These are the activations of a small neural network, seen along a few directions. Each row is one input.
Each table varies a few parts of the input and shows all the possible inputs, shuffled.
Descriptions start from the smaller parts, as in this example, which fits no table here: one of 4 places along a line, together with either a single point or one of 11 places along a line or (one of 3 separate values, together with one of 5 places around a ring).
Shared parts are said once, and a part with two or three values counts as separate values.

Other details of the inputs vary at random and push rows far along two fixed directions, the same in every table; ignore that.

A family of inputs:
x1: [ -8   6  -4   2  -1  11  -4 -16 -10   7  -8]
x2: [  7   7  13  -4   0 -28   9  15  18  -4   6]
x3: [  7  -9  13 -10   1 -19  -1  13  12  -3   9]
x4: [ -7   5 -16   3   4  13  -1  -4 -12  -3  -6]
x5: [  6   8  13   1  -1 -26  11  11  14   4  14]
x6: [ -3  -6  -5  -4   1  13  -8 -11  -6   5 -15]
x7: [  2 -18   3  13  -1 -16  21  -4  -4  -1   4]
x8: [ -8   4  -5   0   0  10  -6 -12  -8   0 -15]
x9: [ -4  -3  -3  -1   0  14  -4 -15  -9  11  -7]
x10: [17 11 17  2 -3  1 -1 22 17 -6 15]
x11: [ -5  -7 -13   1   7   9 -10  -7 -12  -3  -9]
x12: [  0 -12   2  11   2 -20  30   3  -1  -9  -9]
x13: [-10   7 -12   4   0  13  -1  -9  -5   0  -8]
x14: [ -5  -7  -7  -1   1  14  -5 -15 -11   5   1]
x15: [-10   4  -7   3  -4  14  -4 -10  -7   2 -10]
x16: [ -6   6 -14   3   5  10   1 -10 -14   3  -3]
x17: [19 10 13 -5 -9 -6 -5 22 20 -9 10]
x18: [  9  36   2 -38   5  15 -60  22  14  14  25]
x19: [  0 -22   7   8  -4  -9  19   1   4  -6   3]
x20: [  0 -19   2  13  -2 -14  19   4   0  -7   3]
Description of these inputs: either one of 2 separate values or (one of 3 separate values, together with one of 6 places around a ring).
Change only the choice among 3 separate values in x12. List by row number the other rows that result. -> x4, x16

A family of inputs:
x21: [  5 -27  10   8  -2 -21  25  -5  -1   0  -3]
x22: [  5 -15   3  15   1 -23  29   0  -1  -9  -7]
x23: [  6  16  -3 -29   6   6 -39  12   6  10  18]
x24: [  6  34  -3 -17   6   0 -30   9   5   6  11]
x25: [  4  -6  18  -1  -9 -24  10   7  14   4  13]
x26: [  6  34   0 -25   6   0 -39  11   7   9  10]
x27: [  4 -11  17  -6  -3 -24   4  15  16  -6  11]
x28: [  8   1  22  -7  -1 -28   7   9  14   5   4]
x29: [  8  -7   9   2   1 -23  19  18   8  -5  14]
x30: [ 18  -8  20  27 -19  12  34  12  17 -19 -12]
x31: [  4  13  -1 -24   2   5 -39   9   7   7  21]
x32: [  6  -3   8   3  -2 -24  11  16  13 -11  12]
x33: [-13  -1 -27   7   6  25  -1 -15 -19  -5 -18]
x34: [-10  -1 -16  14   2  21   7 -24 -22   3 -16]
x35: [-12  -8 -15   7   0  25  -1 -33 -23  10 -21]
x36: [ -1 -19   3  11  -1 -20  29   6   3  -8 -10]
x37: [  1 -24   7  13   0 -15  30   2   1  -1   0]
x38: [  9  27  -3 -28  10   0 -45  15   5   4  12]
x39: [ 26  -4  23  15 -15   5  18  27  23 -20   1]
x40: [ -3  -9   6  19  -8 -18  32  -1   6  -9  -3]
x41: [-15 -12 -21   9   2  33  -9 -24 -22   1 -11]
x42: [ -4 -16  12   9  -5 -18  31  -1   6   0 -10]
x43: [  4  -1  14   9  -6 -21  19  10   9  -3  14]
x44: [ -9 -11 -21   8   8  30  -7 -27 -26   5 -16]
x45: [  2  23  -4 -24   4   4 -43  16   9  -2  15]
x46: [ -1 -10   7  16  -4 -16  35   2   0  -3  -1]
x47: [-12  -9 -20  12   1  25   2 -18 -21  -5  -9]
x48: [  6  -4  16  -4  -5 -24  14  10  14   7  11]
x49: [-12  -4 -16  11   4  28  -1 -29 -24   9 -18]
x50: [  4  -5  18   5  -6 -21  13   9  12   2  15]
x51: [-19  -5 -13   5  -3  28  -6 -26 -15   1 -21]
x52: [  1   2  14   1  -7 -24  10  12  16  -5   6]
x53: [ -8  -8 -21  11   6  22   2 -22 -25  -1 -14]
x54: [  2  33  -5 -19   6   4 -27  13   8   4  13]
x55: [  1  35  -3 -26   5   5 -37  16  11   8  11]
x56: [-15  -4 -17   9   3  31   1 -24 -21   8 -17]
x57: [-11  -9 -16  -1   7  27 -12 -25 -22   1 -23]
x58: [  5  24   0 -34   9   7 -47  18  11   7  16]
What is each input in this table made of? -> one of 2 separate values, together with either a single point or (one of 3 separate values, together with one of 6 places around a ring)
Changing only the choice among 2 separate values turns x58 into x42. The same change can be made to x36. Which row results? -> x55
Change only the choice among 2 separate values in x38. List by row number the other rows that result. -> x26
Change only the choice among 2 separate values in x30. List by row number the other rows that result. -> x39
Change only the choice among 3 separate values in x46. List by row number the other rows that result. -> x34, x43

A family of inputs:
x59: [  6   4   2 -23   5  -3 -32  15  12  -2  17]
x60: [ 15  11   1 -17   9  -3 -27  20   5   0  20]
x61: [ 11  -7  21  10  -3 -45  35   9  13   1   5]
x62: [ -7   5  -7 -20   1  21 -34  -7  -2   8  -3]
x63: [ -4  10  -5 -11  -4  27 -29  -7  -3  13   8]
x64: [ -6   8 -19 -14  11  15 -33   2  -7  -4   0]
x65: [ -2   8 -11  -9   2  29 -29  -2  -8   1  13]
x66: [ 10 -15  30   6  -4 -40  34   7  14   6   2]
x67: [  6   1  -9 -15   6  25 -34  -2  -8   2   6]
x68: [-23  -9 -23  29  -2  21  24 -40 -28   2 -27]
x69: [  5  33  -4 -14   7  -5 -18  20  10   1  25]
x70: [  1  -7  19   6  -6 -50  35  10  14  -5   0]
x71: [ 13   9  12 -24   0   2 -31  11  12  13  17]
x72: [ 13 -12  17  12   1 -45  44  19  13  -7   6]
x73: [-26 -21 -14  17   0  17  22 -38 -25   1 -40]
x74: [  3 -12  14   9  -2 -50  43  20  16 -12   0]
x75: [ 24  37  14  -2 -14  33 -22  31  28 -18   1]
x76: [-23 -18 -14  28  -4  26  26 -43 -27   7 -30]
x77: [-17 -23 -23  31   0  27  25 -26 -29 -10 -18]
What is each input in this table made of? -> either a single point or (one of 3 separate values, together with one of 6 places around a ring)
Change only the place on the ring of 6 in x61. List by row number the other rows that result. -> x60, x66, x67, x71, x72
Change only the choice among 3 separate values in x77. List by row number the other rows that result. -> x60, x64
